Each row has a name. After each piece below comes the name of the row it's from, unless a question asks for something else. Each question is about the rows just above it. Places in a row count from 1.

[ 18  -2 -39 -36  -1   9 -27 -13  23  47] : kavit
[ 4 -3 -7  0 -1  2  1 -5  4  3] : sopa
[ 13 -47   9 -12  26  84  44  -3  33 -31] : vupiz
[  4   4 -10   8   0  10   0  -5  14   6] : bik
[-1 10 19  5 -9 -9 -9 -7 -1 -8] : datom
[  3  -7 -15   0   2  14   5  -2   8  -2] : Sumiv
[  2 -14  11  13   1  26  -9  15   0   1] : Num
[ 0 -1 -2  1  0  3 -3 -1  0  1] : ful
[  8  20  -9  20  18   2 -37  -1  20  25] : divav
[-1 -1 -2  2  0  5 -5  2  2  2] : linet
Row and place of [-14] in the named rows: | Num, 2
q: [  3  -7 -15   0   2  14   5  -2   8  -2] | Sumiv

[  4   6 -12 -38  11] = vupiz
[ 11 -19   8   2  17] = bik
[ 34  -6  17 -66  -5] = linet
[61  5 17  6 -9] = Sumiv
[-14  -6  29  15 -18] = datom
[40 -5 17 10  9] = rukad
[ 1  5 12  7 -6] = ful
[-35  12   3   4   1] = kavit
[-35   8   3   4  -8] = sopa
[ 61   5  17 -66  -5] = Num
Row and place of [-18] in the named rows: | datom, 5
q: [  4   6 -12 -38  11] | vupiz
Row and place of [7] in the named rows: | ful, 4
q: [40 -5 17 10  9] | rukad
[-12] is at row and place | vupiz, 3

[ 12  12 -26 -25]  sopa
[ 0 -8 -5 -6]  rukad
[ 0 -8 13  0]  datom
[-9 23 35 61]  bik
[ 5 18 -4 24]  Num
[-3 11  1 -8]  kavit
[-4  1  6 10]  ful
[-2  6  5  9]  Sumiv
[ 6 -1 -3 25]  Dig
[-4 21 22  0]  linet
[-10  25  29  -3]  vupiz
Row and place of [13] in the named rows: | datom, 3
Where in the named rows is [22]? | linet, 3

[-21 -20  -6  -5 -21 -24 -22   6  21 -11 -22  21  -9 -33  -3  -5 -26 -11
 -21 -20   8 -13 -10 -26 -33  -3 -35 -27 -31  -6  -5   7  -7 -20 -10 -38
 -21 -35 -20  46 -21 -29 -33] : datom
[-42 -38  18  19 -42 -42 -44  15  17  -9  -2  12 -43 -28  19  19 -20   5
   1   0  11   5   5   0 -26  19 -18 -39 -14  18 -25  18  17  -3 -40 -26
 -22  -1  12 -16  16  -1   7] : sopa
[-54 -59  52  54 -57 -53 -58  -5 -13 -20   6 -39 -50 -67  50  51 -20 -44
 -46   1 -26 -38 -40 -26 -70  32 -29 -71 -62  58 -47   7  31   8 -59 -45
 -61 -63 -39  -9 -20 -40 -59] : vupiz
[ -1  -3  -3  -3  -1  -2   0   3   4   2  -8   0   2  -5   0  -3  -7   1
   1  -8  -4   1   0  -2  -3  -1  -5   0  -1 -14   4   3  -1  -6  -2   4
   1   2   5  -8   5   0   5] : Dig
[-14  -5  13  14 -13 -19 -24  -8 -13 -17  38  -1 -18 -15   7  12  29 -16
 -16  37  17  -8 -15  -9 -16   5 -12 -18 -15  12 -20  -6   5  -2  -8 -20
  -3 -20 -19  31 -17 -13 -25] : kavit
[-21 -20  -6  -5 -21 -24 -22   6  21 -11 -22  21  -9 -33  -3  -5 -26 -11
 -21 -41   8 -13 -10 -26 -33  -3 -35 -27 -31  -6  -5   7  -7 -30 -19  -6
 -15 -14  28 -25  25 -25  10] : rukad
[-4 -2 -3 -3 -4 -5 -5 -7 -3 -5  5  7 -4 -5 -6 13  0 -6 -6  5  9 -7 -6 -7
 -5 -3 -7 -5 -6 -4 -4 -7 -3 -6 -3 -5 -4 -4  1  3 -2 -6 -1] : linet
[ -8   1 -12 -11  -7 -10  -9   8  -2 -49  46   3 -16   1   4 -13  33   2
   3  45  24   5   3  14   0 -29  11  -5   2   0 -46   8 -28  16  -3 -45
 -34  -4 -15  41  -7   9 -15] : ful
[-24 -21  -4  -2 -24 -31 -29  -2  28  -3 -43  35  -3 -51  -8  -5 -48 -24
 -40 -41  11 -30 -25 -54 -51   2 -63 -37 -53  -9   7  -1  -2 -56 -20   5
 -14 -25  47 -41  38 -49  18] : divav
The row with [-21 -20  -6  -5 -21 -24 -22   6  21 -11 -22  21  -9 -33  -3  -5 -26 -11
 -21 -20   8 -13 -10 -26 -33  -3 -35 -27 -31  -6  -5   7  -7 -20 -10 -38
 -21 -35 -20  46 -21 -29 -33] is | datom
Where in the named rows is [15]? | sopa, 8
Row and place of [51] in the named rows: | vupiz, 16
Row and place of [-71] in the named rows: | vupiz, 28
q: [-24 -21  -4  -2 -24 -31 -29  -2  28  -3 -43  35  -3 -51  -8  -5 -48 -24
 -40 -41  11 -30 -25 -54 -51   2 -63 -37 -53  -9   7  -1  -2 -56 -20   5
 -14 -25  47 -41  38 -49  18] | divav

[-20  -9  34 -21] : sopa
[-20  30  14   6] : Num
[31 47  1 48] : vupiz
[ 27  49 -73   0] : linet
[ 27  28 -32   0] : datom
[48] is at row and place | vupiz, 4
Where in the named rows is [28]? | datom, 2
Row and place of [34] in the named rows: | sopa, 3
[49] is at row and place | linet, 2

[-19 -10 -72   6   5] = linet
[-21   0  70   1 -18] = bik
[-18   2  73   8  -5] = sopa
[ -1 -17  47 -13 -55] = rukad
[32 18 54  2 38] = Dig
[-18 -45   5  23 -53] = Sumiv
[29 16 57  6 37] = datom
[-20   1  72   5 -10] = Num
[-23 -21 -39  -2  53] = divav
[ 14  -4 -69  14  23] = vupiz
[ 20 -41  13  14 -57] = kavit
[ 32 -41  54   2  38] = ful
Row and place of [-20] in the named rows: | Num, 1
Row and place of [53] in the named rows: | divav, 5
[-17] is at row and place | rukad, 2

[ 56  62  -8 -18   7  -9] = Dig
[ 57  63  -8 -13   7  -8] = datom
[ 20  28 -14  29   1  10] = vupiz
[ 30  28 -15 -13   1  11] = divav
[ 27  29 -16 -15  28  10] = linet
Row and place of [-14] in the named rows: | vupiz, 3
Where do [ 20  28 -14  29   1  10] appear? | vupiz
Row and place of [57] in the named rows: | datom, 1
Where in the named rows is [11]? | divav, 6

[-45  56 -18  -1  -8] -> Num
[-1 -9 14 18 -4] -> linet
[ -4 -63 -11   8  15] -> divav
[ 31  13  -5 -22  20] -> ful
Row and place of [-5] in the named rows: | ful, 3
Where in the named rows is [-11]? | divav, 3
[-18] is at row and place | Num, 3
[14] is at row and place | linet, 3

[ 13  -3 -16   3   7 -23   8  22  -9 -10  38 -33  -3] = Sumiv
[ 31 -20   0  -5  30  -5   4   9  -1 -28   3 -14 -30] = vupiz
[ 18 -17   2  -1  -2  22 -17  -4  -1  -1   7   4  11] = kavit
[-24  -4  -3  29 -16  61   3  25  -3   1 -17 -13  -9] = linet
[-16  21  18  18 -25 -32   0  13 -18  -4  13 -20   7] = sopa
[ 25  -1 -26 -10  25  17   1  -3  25   6   0   6  12] = rukad
[-10   9 -28   0 -19 -23   9  27   1 -36  -4  19 -30] = Num
[  5  -5  -9 -23   3  19 -42   7 -15 -13 -15  -8  10] = bik
[ 11   6  16 -30  21  -2   6 -20   7  18 -42   5  15] = ful
[ 18 -17   2  -1  -2  22 -23  -4 -25  20  -6 -32  22] = divav
[ 31 -20   0  -5  30  -5   4   9  -1 -28   3 -14  14] = datom
[ -8  -3   6  11 -13 -37 -30   9 -11  10  29   8  20] = Dig
q: [ 31 -20   0  -5  30  -5   4   9  -1 -28   3 -14 -30] | vupiz
The row with [ 18 -17   2  -1  -2  22 -23  -4 -25  20  -6 -32  22] is | divav
Where in the named rows is [15]? | ful, 13
Where in the named rows is [17]? | rukad, 6
q: [ 25  -1 -26 -10  25  17   1  -3  25   6   0   6  12] | rukad

[  0 -33 -15  -2 -16 -28  19  44 -13  -3 -18 -14  11  49   8 -39 -22  46
  -2 -22] = kavit
[  0 -32 -15  -1 -16 -28  19  44 -13  -3 -19 -14  11  48   8 -39 -23  46
  -2 -21] = divav
[ 12 -32 -14 -22 -17 -14   9  43 -21  -5   3 -18  -2  54   8 -37 -11  47
   4 -27] = linet
[ 15 -27 -14 -29 -18  -6   3  38 -34  -4  25   0  -7  43  -4 -32   5 -19
  26 -24] = vupiz
[-37 -19  23  41 -61   9  -9 -41  31 -15  19  12  10 -15  47  47   3  10
   6  -4] = datom
[-37 -19  23  41 -61   8  -9 -41  31 -15  19  12  10 -15  47  47   3  10
   6  -4] = sopa
[ 16 -27 -14 -29 -18  -6   3  39 -33  -4  24 -17 -20  46   1 -34  -2  33
  11 -27] = rukad
[ -2 -32 -15   1 -16 -30  21  44 -12  -2 -20 -13  11  47   7 -38 -24  45
  -3 -21] = bik
[  3 -40 -10  -6 -19   5  -9 -14 -26  22 -22   2  -2  44  -2 -31   6 -21
  27 -24] = Sumiv
[ 33  19  -7 -35  57  -5   6   8 -20  -8   3 -20 -24   5 -39   3  24 -23
 -38  -4] = Num
[ 15 -27 -14 -29 -18  -6   3  38 -34  -4  25 -16 -22  45   1 -34  -1  31
  11 -27] = Dig
Where do [-37 -19  23  41 -61   8  -9 -41  31 -15  19  12  10 -15  47  47   3  10
   6  -4] appear? | sopa
[  0 -33 -15  -2 -16 -28  19  44 -13  -3 -18 -14  11  49   8 -39 -22  46
  -2 -22] is in which row? | kavit

[-57  63   8  45   7 -11] = divav
[-37   1 -62 -41 -48  17] = vupiz
[-56 -60 -28 -15 -25  25] = rukad
[-57] is at row and place | divav, 1
Where in the named rows is [8]? | divav, 3
[-60] is at row and place | rukad, 2
Row and place of [45] in the named rows: | divav, 4
Where in the named rows is [-62]? | vupiz, 3

[ 41  32 -40  46  21   6] : datom
[ 41  32 -55  46  21  -5] : ful
[ 41  32 -84  42  21  47] : rukad
[ 40  32 -81  42  21 -27] : Sumiv
[ 41  32 -68  44  21 -15] : kavit
[ 41  32 -52  46  21  -3] : divav
[42 32 -3 53 20 36] : vupiz
[ 41  32 -75  43  22 -67] : sopa
[ 41  32 -48  46  21  -1] : linet
[ 42  33  -1 -76  20  38] : Dig
[ 41  32 -61  46  21 -21] : bik
[ 42  32 -19  50  21  23] : Num
Where in the named rows is [-67]? | sopa, 6
Row and place of [-81] in the named rows: | Sumiv, 3
Row and place of [-27] in the named rows: | Sumiv, 6
[-68] is at row and place | kavit, 3
Row and place of [-75] in the named rows: | sopa, 3
Where in the named rows is [-55]? | ful, 3

[ -5  -1   7   8 -24 -21  46  39  -3 -43  60  17  11 -13 -32] = rukad
[ 28  20  -8  46 -26  39  -6 -22  -1 -43  60  -6   5  11  11] = datom
[ 28  20  -8  46 -26  39  -6 -22 -14 -43  60  -6   5   8  11] = sopa
[ -3  -1 -25   1  11   7  20  46 -14 -43  60 -18  49  26 -13] = Dig
[ 28  20  -8  46 -26  39  -6 -22  -1 -43  60  -6   5   8  11] = vupiz
Where in the named rows is [-5]? | rukad, 1
Which row holds [ 28  20  -8  46 -26  39  -6 -22 -14 -43  60  -6   5   8  11]? | sopa

